A small network was shown many inputs. Here are its activations along a few directions, one row for each input.
Each table varies a few parts of the input and shows all the possible inputs, shuffled.
Descriptions start from the smaller parts, as in this example, which fits no table here: ring(8) and (point or ring(9) or (values(3) and line(4))).
Shared parts are said once, and a part with two or three values counts as separate values.
(in the rows, 128 means zero)

Other details of the inputs shift rows strongly along two fixed directions, in all tables alike. That doesn't count.

Table:
R1: [111 130 144 124  70 188 131 135 109  88 146 143 112  80]
R2: [104 125 141 117  70 187 109 145 123  76 157 147 107 101]
R3: [124 127 118 113 138  76 119 114 112 158 113 122 119 185]
R4: [142 110  97  99  99 131 112 169 149 122 117 117 149 150]
R5: [130 141 116 100  79 121 117 146 122 128 143 120 119 168]
R6: [119 123  91  96 110 115 124 159 120 119 125  92 111 141]
R7: [143 123  96 102  92 122 122 167 141 132 115 102 143 137]
R8: [138 143 131 120 132  78 125 119 116 156 130 128 120 171]
R9: [105 142 133 101  69 167 124 132 138  84 136 154 123  58]
R10: [112 155 107  85 106 139 144 151 128 142 128 103 155 151]
R11: [ 96 129 135 103  72 171 133 127 126  85 144 147 116  61]
R12: [156 124 112 126 151  78 130 136 137 163 100 112 145 141]
R13: [153  96 117 132 158 106 121 134 144 155 110 119 142 168]
R14: [117 137 124 149 157 109 152 122 132 150 118 100 142 182]
R15: [125 113  87  90 104 117 132 155 131 130 118  96 130 128]
R16: [154 108 115 131 151  97 131 132 135 167 107 104 137 157]
R17: [129 118  95  98  98 117 135 164 127 139 119  94 131 129]
R18: [135 126 131 130 129  97 117 116 115 159 119 121 121 183]
R19: [160 137 189 197 225 103 135  80 130 124 138 152 107  63]
R20: [142 135 101 109 105 121 123 168 128 120 139  96 115 150]
R21: [110 137 116 100  84 113 121 146 105 133 130 114 115 156]
R22: [106 144 112 134 147 100 156 128 125 151 116  95 137 177]
R23: [150 107 207 199 209 135 124  48 146 139 127 194 126  87]
R24: [125 122 107 151 151 123 117 123 137 163 129 149 149 186]
R25: [120 121 124 147 162 116 144 125 140 140 123 113 148 196]
R26: [122 141 101  83  68 110 123 157 130 144 112 123 137 153]
R27: [130 122  93 103 104 122 135 167 111 133 120  93 123 136]
R28: [149 129 112 124 164  80 129 130 130 140 125 111 115 151]
R29: [131 112 103 113 114 135 112 168 129 115 131 103 120 161]
R30: [139 125 115 130 156  86 126 138 118 154 114  97 115 154]
R31: [146 120 117 137 153  98 121 138 124 151 116  97 118 164]
R32: [162 103 187 206 227 137 129  77 131 120 124 163 126  77]
R33: [143 111 103 122 162  89 134 129 117 154 104 105 128 152]
R34: [117 130 146 113  72 190 111 137 149  86 141 167 126  82]
R35: [135 122 184 179 200 114 135  57 113 132 118 173 119  80]
R36: [103 136 140 116  70 175 135 139 102  87 145 141 111  70]
R37: [ 95 146  81 118  95 130 126 154 117 148 132 125 139 153]
R38: [130 126 142 136 108 185 117 152 138  57 168 137 111  70]
R39: [119 143 108  87  88 107 121 140 119 121 138 124 115 159]
R40: [154 113 111 136 152 103 133 137 119 158 108 102 130 162]
R41: [156 127 205 195 202 125 113  59 139 120 148 189 115  99]
R42: [ 78 149 110 130  85 190 124 129 123  80 156 150 125  58]
R43: [ 91 147 120 146  80 202 125 141 125  92 160 150 129  71]
R44: [104 136 117 135 167  95 150 109 129 144 113 101 138 171]
R45: [100 133 141 110  65 172 135 137 120  94 144 144 117  62]
R46: [147 130 130 121 128  96 121 118 141 169 103 140 140 169]
R47: [152 117 107 121 161  78 127 125 141 155 100 117 145 139]
R48: [139 146 195 179 241 129 145  39 140 135 126 163 149  68]
R49: [139 117 130 124 129 102 129 114 130 173 109 132 132 173]
R50: [108 154 161 126  99 217 143 127 138  76 160 138 144  49]
R51: [111 137 157 117 102 223 135 133 144  68 168 148 150  70]
R52: [149 112 196 195 197 140 125  64 126 128 126 187 120  97]
Description of these inputs: line(4) and (values(3) or (values(2) and line(5))).
Changing only the line(4) part turns R44 into R25. The same change can be made to R11. Which row results? -> R23
Start at R7 and move only the line(5) part, one step at a time. The first step leads to R16. Which rows follow, in order? -> R40, R31, R20
Which other rows does R14 become when the values(3) part takes its other values? List them by row number. -> R43, R50
Which other rows does R25 become when the values(3) part takes its other values? List them by row number. -> R24, R51
Which other rows does R20 become when the values(2) part takes its other values? List them by row number. -> R5

Table:
R53: [106 133 123 122  88 181 126 154 135  88 157 125 129 112]
R54: [117 129 132 108  72 171 122 146 132  95 141 148 124 102]
R55: [132 124 123 112 119 114 118 126 129 153 116 137 135 155]
R56: [123 130 113 124 132 125 130 129 131 151 119 120 146 157]
R57: [127 138 185 196 220 118 142  59 124 132 128 159 125  92]
R58: [127 128 123 112 117 106 126 120 123 152 123 134 128 155]
R59: [134 111  99 125 119 110 118 150 122 134 118 116 116 135]
R60: [125 134 124 115 120 102 123 121 113 142 126 131 122 160]
R61: [109 135 121 121  83 181 133 152 132  92 146 131 138 103]
R62: [123 135 152 142 136 160 134 117 140  73 143 138 121  26]
R63: [116 135 113 123 131 118 140 124 127 150 121 118 136 157]
R64: [147 136 119 125 137  89 128 139 122 149 120 110 121 140]
R65: [148 122 169 163 169 120 116  89 138 134 129 160 121 132]
R66: [142 113 122 123 138 103 137 139 126 139 109  95 126 142]
R67: [146 117 102 109 139 120 128 155 127 134 125  99 132 153]
What do these inputs look like to the network? -> values(5) or (values(2) and line(5))
Which other rows does R58 become when the values(2) part takes its other values? List them by row number. -> R63
Which other rows belong to the same alternative as R67? List them by row number. -> R59, R62, R64, R66

Table:
R68: [138 114 132 140 122 150 114 136 135 116 137 140 127 130]
R69: [117 140 127 131 130 138 132 130 132 115 139 124 131 121]
R70: [159 116 159 176 232  83 140  77 139 174 100 134 149 149]
R71: [126 126 139 122 121 147 126 123 135 118 132 139 134 130]
R72: [159 128 145 165 222  47 134  82 132 207  99 130 144 213]
R73: [122 136 129 127 135 139 133 130 131 114 138 120 131 120]
R74: [121 126 134 129 112 127 125 124 114 125 129 134 112 114]
R75: [136 126 136 118 113 132 119 127 132 121 132 143 125 115]
R76: [136 119 129 122 126 132 133 135 131 119 121 120 127 100]
R77: [111 132 134 136 118 142 134 120 119 124 134 133 124 128]
R78: [123 122 134 125 110 132 117 120 124 125 127 149 120 116]
R79: [126 132 137 122 119 147 125 124 136 121 136 141 135 128]
R80: [131 120 122 143 138 142 124 143 130 108 139 118 119 120]
R81: [134 124 142 124 118 126 129 128 121 117 129 126 114 112]
R82: [126 134 135 130 114 128 124 126 116 123 131 135 115 111]
R83: [134 115  51  39  53  80 115 194 126 169 103  84 137 252]
R84: [125 134 125 129 126 124 125 129 121 117 132 129 117 107]
R85: [161 122 133 165 229  50 137  88 141 209  91 124 159 201]
R86: [118 134 133 129 117 146 126 121 131 125 134 148 134 128]
R87: [128 129 132 124 111 130 117 124 126 126 129 149 123 117]
R88: [130 136 136 127 113 126 125 130 123 122 133 129 118 115]
R89: [128 136 125 126 124 124 125 132 128 115 134 124 119 108]
R90: [123 137 139 127 123 143 133 127 126 120 138 126 128 124]
R91: [133 120 132 144 125 146 123 140 124 115 139 123 117 127]
R92: [137 126 127 122 126 131 131 134 132 123 125 121 129 100]
R93: [122 116  42  56  68  82 123 190 120 177  97  76 138 229]
R94: [133 130 126 127 123 131 130 134 134 125 125 124 130 101]
R95: [133 131 127 123 129 124 127 132 127 114 134 122 118 106]
R96: [126 131 128 127 132 145 136 132 135 122 131 121 142 112]
R97: [135 114 119 142 135 148 127 147 134 117 131 118 131 114]
R98: [151 127 173 170 183 106 120  79 136 143 122 168 127 105]
R99: [122 131 142 127 124 144 135 126 125 115 134 124 126 125]
R100: [108 131 125 135 127 142 134 123 124 116 135 128 126 120]
R101: [114 138 125 133 130 139 133 127 125 117 137 128 129 120]
R102: [114 132  89 102  98 131 135 158 127 140 122 107 145 160]
R103: [115 138 135 134 120 142 134 124 121 124 137 134 126 126]
R104: [131 124 129 121 127 124 129 133 126 110 129 119 116 108]
R105: [122 136 137 129 120 145 125 122 137 123 136 145 135 126]
R106: [112 126 122 135 125 146 137 126 127 126 126 128 138 116]
R107: [135 132 139 124 118 126 127 128 122 120 133 127 117 112]
R108: [121 130 130 126 134 140 134 130 131 109 134 117 129 122]
R109: [120 126 124 128 123 125 125 127 119 118 129 128 114 110]
R110: [113 128 132 130 115 148 126 117 129 125 132 148 131 129]
R111: [128 128 122 127 121 131 129 133 126 127 123 128 127 102]
Changing only one part turns R102 into R86. The same change can be made to R97. Which row results? -> R68
Changing only one part turns R87 into R111. The same change can be made to R98. Which row results? -> R94
What do these inputs look like to the network? -> line(4) and (point or (values(2) and line(5)))
Which other rows does R75 become when the values(2) part takes its other values? List them by row number. -> R79
Which other rows does R109 become when the line(4) part takes its other values? List them by row number. -> R74, R78, R93
Which other rows does R84 become when the values(2) part takes its other values? List them by row number. -> R101
Which other rows agree with R103 in the line(4) part? List them by row number. -> R72, R74, R77, R81, R82, R88, R90, R91, R99, R107
